Each row below holds a small network's activations on one input, seen along a few directions.
In each table, some parts of the input vary, and every possible input appears once, in random order.
Descriptions start from the smaller parts, as in this example, which fits no table here: values(2) and (point or line(9) or (ring(5) and line(6))).
Shared parts are said once, and a part with two or three values counts as separate values.

Other details of the inputs shift rows strongly along three fixed directions, in all tables alike. That doesn't count.

Rows:
r1: [-3.07  3.90  0.70  1.11 -1.29 -0.36  1.09 -2.68  0.23 -2.12 -1.37]
r2: [-0.58  2.88 -1.33 -1.30 -0.84 -2.91  1.75 -0.34 -1.11 -1.06  1.46]
r3: [-1.66  1.40 -0.52 -1.65  3.26 -0.89  0.78  0.38  0.12 -1.50 -0.43]
r4: [ 3.28  1.24 -0.92  3.28  0.43  0.07 -0.69  2.42  0.03  0.83 -5.61]
r5: [-2.49  5.32  0.27 -3.82 -1.83 -0.59  0.49  2.78  0.10 -0.95 -2.24]
r6: [ 0.92 -2.36  1.15  1.13 -0.52 -2.24  1.31 -1.67 -1.87 -0.41  1.34]
r7: [ 0.22 -1.68 -0.13 -0.65 -3.67 -2.76 -1.56 -1.40 -0.85 -0.39  2.69]
r8: [-0.86 -0.84 -0.54  0.89 -1.80 -2.34  2.88 -0.85 -1.00  0.31  3.42]
r9: [-1.17  3.25  0.54 -2.87 -1.30 -3.45  1.84 -1.25  1.41  1.65  0.72]
r10: [ 0.77 -0.89 -0.23  0.14  4.32  0.87 -0.53  0.24  0.05 -4.53 -0.04]
r11: [ 0.03  0.47  2.08 -2.24  2.71  2.14 -2.23  0.62  1.90 -1.62 -0.44]
r12: [-1.13  0.23  1.48 -0.10  2.05  1.29 -0.70  1.70 -1.94 -2.86  1.65]
r13: [-2.81  0.25  1.56  1.30  3.17  3.22 -2.95 -2.22 -1.62 -2.88 -0.86]
r14: [ 3.88  0.76 -1.25  2.75 -3.87 -0.02  0.59  1.60  1.89  0.62 -5.12]
r15: [ 1.13  0.03 -0.43  2.13  0.27  2.78  2.56  2.39  1.41  1.76 -4.14]
r16: [ 1.78 -1.66 -3.35  2.18 -4.78  0.86 -0.55  0.97  1.01  2.80  0.47]
r17: [-0.95 -2.35 -1.35 -1.66 -1.13  0.52 -0.66 -0.89  0.55  0.62  2.45]
r18: [-1.03  0.03 -0.03 -2.46 -1.23 -1.75 -0.80 -1.69  0.10  3.49  3.06]
r19: [ 2.28  2.06 -1.98  1.48 -0.94  2.70 -1.04  3.37 -0.62  1.50 -3.93]
r20: [ 2.81 -1.14 -2.06  1.96 -4.23 -0.80 -1.26 -0.04 -1.64  4.36 -1.07]
r21: [-2.19 -1.55  0.07 -1.60 -2.48 -0.29  1.52 -0.63 -0.89  1.72  3.29]
r22: [-0.65  0.54  3.59 -1.41  3.05  2.40 -0.85  1.16  0.43 -0.64 -0.16]
r23: [-0.16 -2.33  1.45  0.44 -1.74 -1.80 -0.64 -0.98 -2.72  0.05  3.10]
r24: [-0.51  0.47  2.99 -0.24  4.11  0.65  0.91  0.40  1.46 -0.70 -0.22]
r25: [ 2.36 -9.15 -3.41  3.29  5.87  3.25 -1.35 -2.76  0.78  1.77  2.12]
r26: [-0.20  1.10  1.65 -2.07  2.43 -0.53  0.12 -0.62  2.80 -1.82 -0.13]
Each input here is: values(2) and (point or (values(3) and line(4))).
- The inputs of r26 and r11 match in every part but the values(2) part. If r10 is changed in the same way as r26 into r11, which row does it become? => r16
- Which other rows does r7 become when the values(2) part takes its other values? List them by row number. => r14
- Which other rows does r4 become when the values(3) part takes its other values? List them by row number. => r6, r14
- Which other rows does r4 become when the line(4) part takes its other values? List them by row number. => r2, r3, r9
- Which other rows does r3 become when the values(3) part takes its other values? List them by row number. => r15, r25

Rows:
r27: [ 0.81  1.62 -1.56  2.46  2.14  3.28  0.72  1.80  2.41  0.40 -5.25]
r28: [ 3.34 -1.93 -1.15  1.30 -0.91  0.42 -1.02  2.29  0.18 -0.29 -0.79]
r29: [ 0.55 -1.58  1.30  1.63 -0.26  2.14 -1.98  0.56 -0.57  1.87 -0.57]
r30: [-1.88  2.50  0.22 -1.74  1.91 -0.29  1.14 -1.07  0.85 -2.52  0.15]
r31: [ 0.85  0.28 -2.54  2.01 -6.61  0.30  0.86 -0.74  2.83  7.01 -0.18]
r32: [ 2.52 -1.47  0.41  3.90  4.48  3.47 -3.22  1.32 -0.87 -1.86 -3.26]
r33: [ 0.19  0.45 -1.58  0.85 -2.57  1.75 -1.37  0.04 -0.51  1.21 -0.46]
r34: [-0.10  1.35 -0.56  1.44  3.50  5.09 -1.53  2.48  1.67 -0.65 -4.79]
r35: [-1.15  2.06  3.28 -0.77  1.95 -1.88  1.03 -0.14 -0.44 -3.54 -0.44]
r36: [ 0.43 -1.25 -0.43  2.54  5.08  5.42 -3.67  1.99 -0.83 -1.93 -3.39]
r37: [-2.65  4.54  2.43 -6.66 -1.52 -2.66  0.75  1.91  1.82 -3.73  2.12]
r38: [ 0.82  0.88  2.63  1.20  3.42  4.70 -1.57  2.76  1.77  0.35 -4.84]
r39: [-1.88 -4.47 -1.64  0.89  4.13 -2.30 -0.08 -4.77 -2.20 -2.20  5.71]
r40: [ 1.29 -1.06 -0.60  2.08  0.75  2.39  1.54 -0.18  1.50  2.42 -2.48]
r41: [ 3.68 -1.50 -4.12  1.43 -5.63 -3.27  1.86 -0.13  1.62  4.98 -1.15]
r42: [ 0.95 -2.76 -1.52 -0.28 -1.64 -4.58  2.44 -1.68 -1.47  2.83  5.35]
r43: [-0.46  0.95 -3.52  0.47 -7.86 -0.52  1.82 -1.58  1.93  6.03  1.11]
r44: [-2.74  4.77  2.58 -7.19 -0.67 -3.66 -1.64  1.83 -0.90 -5.39  0.58]
r45: [ 1.73 -1.49  0.05  2.52  4.39  5.40 -3.88  1.40 -0.89 -0.78 -2.95]
r46: [-3.14  6.31  3.35 -6.85 -0.41 -2.73  1.47  2.95  0.05 -2.83  1.31]
r47: [-2.32 -5.33  0.93 -1.31  3.06 -0.10 -1.01 -4.46 -1.51  1.24  6.73]
r48: [-3.55  5.18  3.66 -4.06 -1.09 -2.93  0.93  0.33 -2.36 -6.58  0.53]
r49: [ 0.78 -3.16 -3.33 -1.73 -3.47 -4.57  1.58 -2.96  1.64  4.67  3.94]
r50: [ 0.40  0.75 -2.41  1.45 -6.28 -2.48  2.79 -2.23  2.84  5.77  1.08]
r51: [-0.21 -1.07 -1.70  1.99 -5.81  0.74  0.38  0.16 -0.21  4.58 -0.32]
r52: [-1.84  4.88  1.95 -5.84 -1.54 -4.07  2.58  1.41  2.33 -3.77  1.46]
r53: [-2.19 -4.82  0.78  0.06  6.30  2.67 -1.91 -2.02 -1.05 -0.64  2.94]
r54: [-0.64 -5.87  0.14 -1.83  3.46 -1.43 -2.35 -1.92 -3.74  0.79  8.20]
r55: [-2.93 -5.49  1.00 -1.80  5.06  0.41 -1.48 -4.61 -2.00 -0.73  7.07]
r56: [ 4.69  0.05 -0.53  2.19  2.26  2.22  0.01  4.21  2.19 -1.44 -5.22]
r57: [-4.19  5.66  3.36 -5.06 -3.28 -2.02  0.50  0.55 -1.48 -4.01  0.99]
r58: [ 1.78 -0.42 -2.72  3.13 -6.93 -1.50  3.62 -1.17  0.78  5.07 -0.92]
r59: [ 1.85  0.57  1.03  2.11  2.74  3.65  0.84  1.79  1.87  0.99 -5.34]
r60: [ 1.67 -0.32 -0.37 -0.99 -1.79  0.99 -1.67  2.88  0.76  0.12 -0.25]
r61: [ 1.15  0.59 -3.10  2.36 -9.01 -2.51  1.61 -1.49 -0.27  4.45  0.78]
r62: [-1.69 -2.35 -2.23  0.83 -2.00 -2.76 -0.09 -3.23 -2.34 -0.31  4.47]
r63: [ 1.99  1.25  0.33  2.78  1.03  4.63 -3.13  3.04  0.63  0.49 -5.00]
r64: [-0.97 -3.83  0.22 -0.01  6.40  2.58 -2.77 -2.74 -0.84 -0.84  3.32]
r65: [ 1.32 -2.67 -1.71  2.67  1.87 -0.21  0.14 -2.62 -0.64  0.37  1.25]
r66: [ 0.59 -1.49 -0.43  1.65  5.64  1.13 -0.66 -1.54 -1.04 -3.51  0.01]
r67: [ 2.93 -1.42 -1.29  0.31  0.14 -0.58 -1.95  1.71 -0.55 -0.47 -2.32]
r68: [ 1.04 -0.86  0.50  1.83 -1.12  3.07 -1.31  1.05 -0.64  2.08 -2.07]
r69: [-4.37  5.01  3.44 -3.62 -0.85 -3.33  1.09  0.67 -2.25 -6.59  0.22]
r70: [-0.98 -5.05 -1.50  0.75  2.15 -1.48 -1.77 -4.67 -3.54 -1.70  6.39]
r71: [-0.26  3.30  0.78 -0.11 -6.58 -2.27  1.99  0.58 -0.73  0.65 -1.37]
r72: [ 0.21 -5.52 -0.17 -0.83  2.78 -3.16 -1.02 -2.12 -4.08 -0.26  7.50]
r73: [ 2.13 -1.00 -1.34  3.71 -8.02 -1.43  1.37 -0.42  0.12  5.81 -0.61]
r74: [ 1.78 -1.46 -1.48 -1.25  0.57  1.04 -1.53  1.32  1.89  2.40 -1.56]
r75: [ 2.59  0.43  1.50  3.19  4.47  3.66  0.00  2.33  0.20 -1.83 -6.13]
r76: [-2.35  4.28  4.59 -2.73  3.17 -0.70  1.10  0.90  1.26 -3.86 -1.67]
r77: [-1.90  4.65  0.53 -1.07 -3.39 -0.95  3.62  1.38  2.17  0.55 -3.22]
r78: [ 0.90  5.51  1.01  1.14 -0.68  0.01  1.10  2.57  1.66 -2.15 -5.55]
r79: [-3.95  5.44  2.41 -3.32 -1.90 -4.42  3.40 -0.12 -0.59 -4.79  0.11]
r80: [ 1.86  1.44 -0.49  2.18  2.77  3.50  0.29  1.31  2.19  0.43 -4.96]
r81: [ 1.54 -5.04 -0.39  0.01  6.20  0.11  0.06 -0.89 -0.64  1.62  3.72]
- What is each input in this table made of? => ring(5) and (values(3) or (values(2) and line(4)))
- List by row number the other rows that have the ring(5) part in common with r58. => r35, r39, r41, r42, r56, r65, r66, r75, r78, r79
- Which other rows does r61 become when the values(2) part takes its other values? List them by row number. => r71
- Start at r53 and move only the line(4) part, one step at a time. The first step leads to r55. Which rows follow, in order? => r47, r38
- Which other rows does r68 become when the line(4) part takes its other values? List them by row number. => r29, r51, r57
- Which other rows does r68 become when the values(2) part takes its other values? List them by row number. => r45
